A small network was shown many inputs. Here are its activations along a few directions, one row for each input.
Each table varies a few parts of the input and shows all the possible inputs, shuffled.
A made-up example of a description, with smaller parts first: ring(8) and (point or line(11) or (values(3) and line(6))).
Shared parts are said once, and a part with two or three values counts as separate values.
In the rows, zero is written as 128.

Table:
R1: [119 171 124 178 157 139 168 119 128 148 126  79 177 115 128 170 119  93
  79]
R2: [130 160 121 219 138 114 144 109 158  87 109 100 176 142 146 201  72  88
  94]
R3: [158  82 135  78 109 134 129 161 108 127 122 148  74 152 116  58 139 149
 170]
R4: [136  87 124  96 103 114 122 175  98 118 101 145  84 172 125  50 157 129
 181]
R5: [121 165 126 201 137 127 159 139 139 126 126  96 172 124 142 185  82  86
  77]
R6: [116 128 123  62 129 108  70 125 127 107 114 132 104 114 134  81 145 175
 176]
R7: [125 163 118 196 153 123 139  74 153  85 100  79 182 136 131 187 106  99
 100]
R8: [ 98 141 124 106 102 136 110 153 132 161 162 178 113 109 134 135 168 160
 144]
R9: [134  83 145  75 113 137 116 126 117 157 164 173  96 119 120 105 137 153
 136]
R10: [118 168 123 169 165 140 147  76 138 117 105  68 180 122 120 167 136 104
  87]
R11: [162  77 139  68 118 130 126 143 114 141 146 158  78 130 118  76 126 148
 152]
R12: [118 111 136  88 111 134 106 137 123 161 163 180 101 101 122 122 150 152
 139]
Describe the family of inputs behind these rows. -> point or ring(5) or line(6)

Table:
R13: [157 100 135 150  84 132 166 232 116 157 154 176  87 146 141 114  87 110
 126]
R14: [124 138 133  70 143 132  82  71 155 141 174 158 120  60 122 157 130 180
 132]
R15: [129 125 107 175 115 107 115 106 143  53  77 114 143 180 136 134 130 118
 166]
R16: [120 158 107 183 116  79 113 172 147  74  92 119 140 162 168 141  80 111
 156]
R17: [122 160 112 117 164 119 113 110 111  86  47  48 142 144 113  74 167 124
 161]
R18: [ 90 143 125 138 110 130  92 105 151 146 159 191 138 106 133 183 169 146
 125]
R19: [ 77 175 126  70 146 155 104  99 126 176 152 118 147  81 120 127 204 184
 124]
R20: [145  96 131  67 141 146 168 156  79 180 129 105  98 134 102  45 183 116
 130]
R21: [156  69 141 137  91 148 168 157 112 143 144 175  86 175 112 107 135 110
 140]
R22: [ 71 167 125 150  93 115  92 173 143 154 171 184 139  85 159 184 111 141
 117]
R23: [150 117 127 106 149 104  87  79 145  47  77  84 126 145 133 100  90 144
 146]
R24: [146 167 139 230 182 164 225  79 134 159 137  44 213 113 113 222  82  46
   8]
R25: [177  49 157  70 129 135 139 125 102 149 150 148  87 133 111  77  95 136
 133]
Describe the family of inputs behind these rows. -> point or (values(3) and line(4))

Table:
R26: [ 84 177 114 149 132 112  86  94 156 108 127 131 164 105 144 180 139 145
 132]
R27: [145 118 122 164 120 107 133 156 123  83  82 108 124 172 137 107  98 100
 147]
R28: [157 107 138 156 129 148 186 145 115 162 146 128 127 141 116 137 116  91
  95]
R29: [137  69 144  17 117 139 105 139  93 173 156 172  66 114 106  44 177 171
 165]
R30: [127 146 112 145 138 100  96 104 148  66  85 103 140 142 139 132 115 129
 153]
R31: [ 98 172 126 121 158 145 115  75 138 140 129  96 165  91 118 158 163 143
 100]
R32: [138 139 126 117 165 132 129  79 128 101  93  66 148 131 115 112 133 131
 126]
R33: [106 150 130 162 113 125 127 145 147 150 166 162 146 107 149 188 102 126
 100]
R34: [141 108 134 177 101 129 157 164 129 128 140 152 124 152 137 152  87  98
 111]
R35: [126  89 128  50  81 118  78 177 122 132 148 207  56 131 134  65 156 188
 202]
R36: [121 147 136 140 137 152 157 127 128 181 170 133 146  88 120 170 128 116
  81]
R37: [155 113 126 137 145 129 167 132 109 114  94  77 131 164 119  91 123  98
 125]
Changing only one part turns R37 into R27. The same change can be made to R28. Which row results? -> R34
Describe the family of inputs behind these rows. -> values(2) and (point or ring(5))

Table:
R38: [132 115 131  72 111 113  94 188 118 130 130 153  70 120 131  69 118 176
 179]
R39: [110 101 129  85  85 112 103 206 105 154 128 184  84 141 138  71 165 150
 180]
R40: [117 157 124 153 135 153 145 101 126 125 106  87 156 133 118 147 142 127
 112]
R41: [117  98 126  66 102 127 126 191  89 167 139 154  87 137 127  53 187 137
 161]
R42: [142 125 145 172 147 142 165 124 120 126 114  81 169 144 132 145  76  97
  70]
R43: [140 137 122 169 150 136 180 116 136 136 122  87 155 148 130 153 118 106
 103]
R44: [111 159 134 126 169 126 102  81 131 139 121  94 163  88 125 153 136 129
 114]
R45: [135 140 114 186 130 120 160 130 150 111 127 109 151 152 149 168 102 111
 117]
R46: [144 139 129 176 144 136 178 127 118 134 120  91 155 129 115 147  97  80
 110]
R47: [103 160 124 138 147 109  80  96 147 114 127 116 162  93 145 172 116 132
 128]
R48: [170  96 132  36 134 132 117 133 117 128 132 130  82 113 122  58 127 162
 157]
R49: [137 129 139 189 127 123 145 137 133 102 119 102 164 146 147 160  62 103
  81]
R50: [122 166 124 173 123 134 130 129 157 100 117 117 144 147 138 162 125 115
 123]
R51: [106 165 122 126 157 122 120  85 139 134 122  91 168 108 127 143 136 131
 103]
R52: [143 127 132 171 152 123 164 121 125 132 113  90 146 133 124 150  88  64
  76]
R53: [162  55 142  61 121 140 118  93 115 121 137 152  83 146 100  80 153 150
 160]
R54: [125  86 130  64 109 136 121 155  90 155 137 160  85 149 121  55 171 139
 162]
R55: [148 151 118 171 153 130 159 117 126 130 108 107 152 135 116 150 142  98
 111]
R56: [138 131 126 187 131 105 144 134 138 107 117 111 141 136 140 167  73  72
  88]
R57: [104 156 107 162 128 126 113 114 149  95 108 119 152 118 134 159 138 124
 122]
R58: [150  68 135  73 110 134 119 124 105 136 142 153  84 142 107  66 171 149
 160]
R59: [ 98 166 113 139 135 106  97 100 154 109 129 114 166 114 147 163 116 134
 118]
R60: [108 133 142 117  93 149 126 144 142 198 217 218 110  72 137 183 130 156
 100]
R61: [159 100 131  55 118 115  97 148 131 111 128 160  76 119 136  74 106 172
 174]
R62: [140 154 110 186 133 115 137 133 142 105 113 130 150 142 135 168 124 102
 125]
R63: [141 113 131  53 128 129 116 173 104 146 136 124  74 113 119  51 139 166
 161]
R64: [109 159 114 168 115 137 121 117 142 100 111 111 154 139 137 166 122 130
 128]
R65: [149  60 141  81 107 124  98 105 130 106 129 184  78 153 114  93 132 158
 177]
R66: [ 95 161 121 148 136 110 111 102 140  99 126 119 157 122 142 165 122 132
 121]
R67: [138 142 123 193 123 119 158 140 132 109 125 113 151 133 132 163  82  86
 123]
R68: [138  73 136  92  96 119  99 137 121 122 132 185  79 148 121  81 150 159
 177]
R69: [112 154 116 147 148 141 137  99 134 120 102  95 153 111 114 141 158 121
 106]
R70: [115 120 147  96 120 170 143 137 127 220 216 187 122  71 112 169 147 148
  84]
R71: [130 162 134 159 143 150 152 113 142 124 111  93 147 140 119 145 144 113
 108]
R72: [115  90 132  84  94 120  99 170 106 140 126 190  81 154 132  72 149 151
 180]
R73: [103 159 131 133 157 126 134  86 125 124 120  95 158 116 123 147 142 129
 106]
Describe the family of inputs behind these rows. -> values(2) and (point or ring(6) or line(11))
Change only the values(2) part in R64. List by row number the other rows that result. -> R40
Change only the line(11) part in R67. List by row number the other rows that result. -> R45, R47, R49, R50, R56, R57, R59, R62, R64, R66

Table:
R74: [116 122 130 155  99 131 145 153 132 157 170 170 141 128 147 169 105 119
 107]
R75: [166  96 151 139 134 155 178 120 120 171 172 146 115 116 104 152 110 104
  85]
R76: [129  66 135  16  78 113  82 180 107 136 150 212  28 143 127  29 158 186
 215]
R77: [140 135 109 190 111 113 162 181 122  90  79 108 130 191 139 110 125  95
 143]
R78: [ 95 172 126 145 121 127 107 143 141 145 148 149 146 107 144 167 134 147
 136]
R79: [ 89 166 111 146 122 114  92 114 144 118 131 141 149  98 134 167 156 133
 144]
R80: [103 166 133 115 149 146 133 118 125 174 143 114 147  98 121 142 157 148
 115]
R81: [152 105 138 141 145 124 149 127 101 110  85  75 133 161 115  91 103  82
 122]
R82: [129 136 115 138 141  90  98 100 153  82 105 114 139 139 148 140 110 132
 145]
R83: [123 111 138 130 128 149 172 130 111 183 177 131 142 115 122 145 129 116
  85]
R84: [101 146 126 144 119 125  85  91 157  93 123 133 145 125 137 162 129 151
 129]
R85: [ 98 163 115 115 152 136 117  89 125 146 123 112 151  92 112 141 177 134
 123]
R86: [143 133 122 106 169 114 119  73 135 102 106  87 146 132 126 116 133 127
 128]
R87: [155  47 139   5 100 136  89 167  89 157 141 189  44 130 109  11 186 190
 199]
R88: [102 161 125 139 110 129 110 161 143 152 162 164 133  91 149 171 119 131
 101]
R89: [148 130 118 152 133 110 120 123 145  69  96 100 131 143 138 133  78 132
 147]
R90: [139 110 129 172 124 100 131 153 117  84  80 112 130 168 139 113  82  93
 135]
R91: [149 128 117 159 135 138 182 157 108 116  81  70 129 181 119  90 148  82
 130]
R92: [164 128 127 121 153 134 143  93 130  88  98  70 135 133 117 107 100 126
 131]
R93: [111 142 134 112 148 147 110  65 137 115 116 107 150 118 116 141 152 149
 111]
R94: [155 102 141 164 106 138 152 143 145 147 164 184 115 128 129 174  86 106
 107]
R95: [109 152 135 112 139 146 139 136 128 181 164 128 136  79 124 146 141 132
  79]
Changing only one part turns R86 into R82. The same change can be made to R92. Which row results? -> R89
Describe the family of inputs behind these rows. -> values(2) and (point or line(10))
Change only the values(2) part in R88. List by row number the other rows that result. -> R95
